These are the activations of a small neural network, seen along a few directions. Each row is one input.
In each table, some parts of the input vary, and every possible input appears once, in random order.
A made-up example of a description, with smaller parts first: one of 6 places along a line, together with either a single point or one of 9 places along a line or (one of 2 separate values, together with one of 5 places around a ring).
Shared parts are said once, and a part with two or three values counts as separate values.

Other details of the inputs shift rows strongly along two fixed directions, in all tables alike. That doesn't count.

Table:
r1: [  4   3  -2 -11  -5  -6   8   5  -3 -23  -9   9   0]
r2: [  1  19  -2 -14 -36  23  26  24   0  27  32  -3   0]
r3: [  8 -11  -4   6  17 -15  -8  -6   1 -19 -22  -9  -4]
r4: [ -4 -12   3  14  -3   8  -7   4   3  22  -1   0   5]
r5: [  3   6  -6 -17 -17  -8  15   4   3 -18   1   6  -9]
r6: [ -1  22   2 -17 -37  21  22  28  -5  15  36  -3  16]
r7: [ -8  -6  -3  -2   7 -18  -5 -22   0 -11  -5   5 -11]
r8: [ -6 -11   3  14   6   2 -23 -14  -3  29   9  -8  11]
r9: [  7  18  -1 -16  -9 -11  20   5  -6 -26 -12   6  -8]
r10: [  5 -14   1  14  31 -15 -14 -18   2 -11 -32  13 -12]
r11: [  2 -17   3  14  27 -15 -15 -20   5  -4 -25  10 -13]
r12: [  8   9  -2 -11   3  -6  13  -8   4  -6   0   9 -22]
r13: [-17  -3   2   6  -5   1 -10  -9  -2  24  18  -5   8]
r14: [ -7 -12   2  22   2  10 -23   5   0  29  11 -22  18]
r15: [  8  32   6 -12 -28  34  25  49  -3  25  28 -16  13]
r16: [ -3 -20  -6   6  15 -17  -7  -4   7 -29 -21  -2   1]
r17: [ -2  11   4   0 -20  35  10  39   0  25  21 -15  21]
r18: [  3  -1   2  10   0   4 -12   5 -10  16  -4  -5  10]
r19: [-11   0   3  12 -14   8   0  22  -3  21  12 -20  19]
r20: [ -4  -2   1  -4  14 -14  -4 -23  -3 -22  -7   8  -5]
r21: [-17 -15   7  20  14   4 -26   2  -1  11  -5 -14  20]
r22: [ 16  18  -2 -20  -3  -4  16  -5  -6 -22   1   3  -9]
r23: [ -5 -18  -5   3  16 -13 -10 -13  10 -31 -11   0  -2]
r24: [ 11   8  -2  -8  -7   5  18  11  -1 -11 -10   8  -6]
r25: [  7 -14  -2  12  24 -19 -20 -20  -3 -14 -33   4  -4]
r26: [-11 -21   0  21   4   6 -19  -6   5  29  -1   0   4]
r27: [  9  18  -3 -19 -24   1  24  22  -3 -17   1   5   2]
r28: [  0  -5  -1  -5   5  -7  -4  -7  -1 -23  -8  10   0]
r29: [  0   4   1   7 -18   9  -6  10  -5  33  13 -13   8]
r30: [  5   9  -8 -27 -14 -13  22  -4   4 -31   3  11 -17]
r31: [-2 -2  3 10  0  4 -5  1  3 25  3  1 -5]
r32: [ 16  23  -2 -25 -18  11  34  21  -4 -19   1  10 -10]
r33: [  2 -16  -1  16  27 -10 -11  -5   7  -7 -21  -2  -6]
r34: [ -6  -9   8  24  15  11 -22  -2  -3  31   2   2   9]
r35: [ 11  -5   0  -1  30 -17  -3 -18   0 -29 -31  18 -20]
r36: [ -1   3  -2 -15   9 -19   6 -26   0 -30  -6  10 -14]
r37: [  1 -10   1   5  29 -12 -10 -30   7  -6 -10  12 -14]
r38: [-15 -14   6  22  10  -3 -25  -6  -8  17  -8  -2  14]
r39: [-16 -10   7  20   7   2 -24  -7  -8  19   2  -3  16]
r40: [ 10  22  -6 -30 -17   5  35   2   4 -16  15  10 -18]
r41: [ 11  -3  -2  -7  22 -12  -6  -9   1 -36 -26  -4  -6]
r42: [ -8 -12   1  10   7   8 -10 -13   5  19   9   4   4]
r43: [ -5   0   0   7  -7   8 -12  -2  -4  35  19 -11  10]
r44: [-3  5  2  3 -1  8  1 -2  3 27 18  1 -3]
r45: [ 13  19  -6 -23 -14   9  33  16   8 -28   9  -1 -11]
r46: [ 14  18  -3 -25  -5   4  28  -1   1 -27   4  14 -14]
r47: [-10 -24   0  28  10  11 -18  10   6  25  -3 -13  16]
r48: [  0 -20   0  11  30  -7 -17 -24   2 -18 -23  15  -7]
r49: [-14  -7   2  12  -6  -4 -13  -5  -2  19   4  -4   5]
r50: [  5  12  -2 -22 -10   4  18  21   3 -32  -1  -3   4]
r51: [-15 -22   3  22  -3   0 -24   1   2  26   0  -4  18]
r52: [  5  11  -5 -27 -10  -8  21  -7   4 -29   8  11 -10]
r53: [  9   9  -1  -6   8   0  13   3   8 -17   0  -1 -13]
r54: [ 14  18  -6 -22 -15  -6  19   0  -3 -11   5  -1 -15]
r55: [ -3  -4   6  15  12   9 -13  -5  -1  25   9   2   6]
r56: [-15   5   4  10 -18  16  -3  20  -2  27  27 -21  20]
r57: [ 14   8  -1 -10   7  -8   2  -9  -7 -22 -12   5  -7]
r58: [ -6  15  -2 -17 -33  13  18  17   0  16  35  -3   8]
r59: [-17 -11   6  22  -5   1 -20   1  -4  33   4  -9  16]
r60: [12  7 -1 -6 -7 -7  5  0 -4 -5 -9 -2 -6]
Description of these inputs: one of 5 places around a ring, together with either one of 3 separate values or one of 9 places around a ring.
- Changing only the place on the ring of 5 turns r38 into r1. The same change can be made to r36. Which row results? => r52
- Changing only the place on the ring of 5 turns r5 into r29. The same change can be made to r51. Which row results? => r60
- Change only the place on the ring of 5 in r12. List by row number the other rows that result. => r2, r7, r30, r54
- Change only the choice among 3 separate values in r16. List by row number the other rows that result. => r23, r50
- Change only the choice among 3 separate values in r15. List by row number the other rows that result. => r33, r53
- A walk changes only the place on the ring of 9. It starts at r11 and steps to r10. List the rest of the walk in order. => r35, r34, r55, r37, r44, r12, r31
- List by row number the other rows that have the place on the ring of 5 in common with r24. => r2, r4, r17, r26, r32, r40, r42, r45, r46, r47, r48

Table:
r61: [-14 -17   4  22  20   1 -26 -15   3  21   4  -5   7]
r62: [  3   9  -3 -20   2  -7  12 -14   3 -27   5   9 -12]
r63: [-11 -12   1  15  -6  -3 -16  -5  -2  29   6   0   8]
r64: [-15 -13   3  20  -2  11 -12  19   4  21   4 -12  19]
r65: [ -4 -26   4  32  25   1 -30 -11   2  27 -16   5   5]
r66: [-18 -27   2  21  21  -2 -31 -26   4  17   2   3   9]
r67: [  4  24   2  -9 -37  24  26  35  -1  36  33  -6   5]
r68: [  3 -17  -7  -7  25 -25  -4 -38  10 -40 -26  22 -25]
r69: [ 10   4  -5 -12   6  -4  13   6   7 -32  -9  -5  -8]
r70: [  7 -16  -2   4  33 -18  -6 -10   5 -48 -43  10  -9]
r71: [ -8 -31   5  39  28  10 -40   2   2  23 -15 -14  23]
r72: [-18 -22   3  22  14  -7 -33 -23  -2  22   2  -4  13]
r73: [-11  -8   0   6  -1   5  -9  -8   3  17  13   1   5]
r74: [ -4 -19  -5  -2  22 -33  -9 -23   3 -55 -36   9  -8]
r75: [  8  -8  -2  -5  33 -28  -9 -34   0 -42 -34  13 -19]
r76: [ -8 -20   6  28  26   5 -31 -13  -1  24  -7  -2  10]
r77: [ 14 -14  -4   0  36 -22  -4 -31   6 -40 -40  19 -26]
r78: [ -7  -3   0   5 -16  12  -1   7   2  31  19   3   7]
r79: [ 14  29  -6 -36 -33  13  40  30   2 -26  20  -5  -1]
r80: [ 19  31  -2 -30 -23   0  34  16  -6 -19   2   4 -15]
r81: [ -4   4   2   5 -11  14   4  12   2  28  18  -6   3]
r82: [ 14  17  -1 -16 -13  -4  19   6  -4 -11  -6   5 -12]
r83: [-10 -10  -1   7  -2   5  -9  -7   3  18  10   2   3]
r84: [ 21  28  -3 -28 -20  -5  33  14  -5 -20  -4   8 -18]
r85: [ -2  -8   4  18   7  12 -12   4  -1  28   1  -2   6]
r86: [  3  21   5   0 -25  30  14  33  -6  39  28 -10  14]
r87: [ -5  19   2  -7 -40  18  15  25  -8  36  35 -11  13]
r88: [ -1   7  -4 -18 -17   2  21  17   4 -25   4   3   2]
r89: [  3  14  -2 -20  -4 -12  12 -12  -4 -24   5   4  -9]
r90: [ -4   3   5  15 -19  22 -11  35  -7  36  14 -27  31]
r91: [-19 -26   1  25  17 -11 -35 -26  -1  20  -4  -2  10]
r92: [ 10  17   1 -17   2  -8  10  -5  -5 -23  -4   2  -9]
r93: [  6   4  -1  -9  -1 -10   9  12  -3 -34 -23  -1  -1]
r94: [ 12  25  -5 -31 -27  -7  33   4  -3 -23   7   7 -16]
r95: [ -5  16   5  -2 -23  24  11  23  -2  36  34 -12  12]
r96: [-3  5  7 12  1 18 -9 10 -4 30 15 -8 14]
r97: [ 10  11  -2 -13   4 -11  10  -7  -4 -22 -12   5 -13]
r98: [  6   5  -5 -14  -5 -11   9   3  -1 -32  -7  -6   0]
r99: [-14 -21   2  24  19   1 -25 -14   5  24  -1  -4   5]
r100: [ 16  25  -4 -28 -17   1  37  10   4 -21   5   7 -21]
- Describe the family of inputs behind these rows. => one of 5 places around a ring, together with either one of 2 separate values or one of 6 places along a line
- Changing only the place on the ring of 5 turns r83 into r87. The same change can be made to r62. Which row results? => r89
- Changing only the place on the ring of 5 turns r68 into r82. The same change can be made to r88. Which row results? => r93
- Change only the choice among 2 separate values in r98. List by row number the other rows that result. => r74
- Change only the place on the line of 6 in r96. List by row number the other rows that result. => r65, r76, r77, r85, r86

Table:
r101: [-13   5   5   6 -27  18  -4  17  -5  39  28 -13  23]
r102: [  0  -2   2   2   8 -13  -8 -19  -2   1  -3   5  -9]
r103: [-19 -16   3  16  -4   3 -19   3  -1  20  11  -7  19]
r104: [  0  -8  -1   5   8 -12  -6   3   2 -12 -22  -7  -4]
r105: [ -2 -11   0   2  13  -2  -4  -9   9 -11  -8   4  -3]
r106: [  3  -9  -2   4  14  -2  -3 -12   5  -6  -5   5  -8]
r107: [-15 -10   2  15  -3   3 -20  -5  -2  28  10  -7  16]
r108: [  9  13  -3 -16 -10   9  19   7   3 -10   7   1 -10]
r109: [ -7 -10   4  22   6   9 -17  12  -8  23  -2 -15  20]
r110: [  7   0   5   4  19   2 -15   2  -6 -12 -14  -1   8]
r111: [  4  -3   6   6  17  -3  -8   0  -5 -12 -18  -5   5]
r112: [ -6 -16  -2   4  13  -3  -3  -3   8 -17  -6   4  -1]
r113: [ 12  17  -1  -8 -12   2  18  16  -4 -19  -7  -8  -2]
r114: [  5  11  -2 -14 -10   8  21  13   4 -13   8   2  -2]
r115: [  5  16  -2 -19 -18   0  15   1  -4  -9  10   0  -5]
r116: [ -6   6   2   8 -17  27   1  20  -1  46  27 -10  13]
r117: [ -3  -4  -2  -2   9 -12  -8 -20  -3  -4  -7   5  -7]
r118: [ -2  -2  -1   1   7 -12  -7 -19  -3   1  -3   6  -6]
r119: [ 12  19   1 -13  -7   6  21   7   2   2  10   4 -13]
r120: [  8 -14  -5   7   6 -14  -8   2   4 -11 -20  -5   0]
r121: [ -2  -6  -1   2   6 -12  -8 -19  -3  -6  -3   4  -5]
r122: [  3  -5  -2   3  16  -3  -2 -13   5   0  -6   7  -9]
r123: [ 12  17   0 -14  -7   6  20   7   2  -2   9   4 -15]
r124: [  3  10  -3 -14 -10   7  19  15   7 -17   7   3  -3]
r125: [  9  22   1 -16 -15  -3  18   1  -4   1  12   4 -10]
r126: [-16 -14   2  16  -2   3 -19  -3  -2  22   9  -6  18]
r127: [  0 -10  -2   1  15  -3  -4 -11   8 -10  -8   5  -6]
r128: [ 12  13   1  -9 -20   5  21  18  -7   2  -9  18  -7]
r129: [ -9 -10  -3   2   7 -12 -10 -12   2 -16  -7   4   1]
- Describe the family of inputs behind these rows. => either a single point or one of 6 places along a line or (one of 2 separate values, together with one of 11 places along a line)
- A walk changes only the place on the line of 11. It starts at r103 and steps to r129. List the rest of the walk in order. => r126, r101, r107, r115, r121, r117, r118, r102, r125
- A walk changes only the place on the line of 11. It starts at r119 and steps to r123. List the rest of the walk in order. => r122, r116, r106, r108, r127, r105, r114, r124, r112

Table:
r130: [ -3 -31   4  29  53 -27 -41 -49   2  -6 -39  12 -14]
r131: [-11   8   0   3 -30  10   1  21  -9  31  27 -17  21]
r132: [ -9   8   5   0 -26  16   1  19  -5  30  29 -12  18]
r133: [-20 -21   2  26   7  11 -25  -3   4  41  13  -7  15]
r134: [ -2   5   5  12 -22  21   3  46  -7  19   3 -16  25]
r135: [ 14  12  -5 -23  -5  -6  25  -4   5 -29  -1  11 -22]
r136: [ 22  22  -4 -28   2 -11  26  -7  -2 -33 -12  16 -26]
r137: [-17 -21   5  29  10   8 -26  -9   3  44   4  -4  13]
r138: [  9  19  -5 -28 -13 -13  22  -5  -1 -40  -4   6 -12]
r139: [ 13  14  -4 -27  -4  -9  25  -3   5 -38   1  13 -16]
r140: [-11   9   3   0 -23  21   5  18  -3  28  31  -9  17]
r141: [ -7 -38  -2  27  50 -22 -41 -47   6  -6 -35  14 -13]
r142: [ 22  16  -3 -19   2   2  25  23   2 -42 -18  -6  -6]
- Describe the family of inputs behind these rows. => either one of 2 separate values or one of 11 places along a line
- A walk changes only the place on the line of 11. It starts at r130 and steps to r136. List the rest of the walk in order. => r141, r137, r135, r133, r139, r140, r132, r138, r131
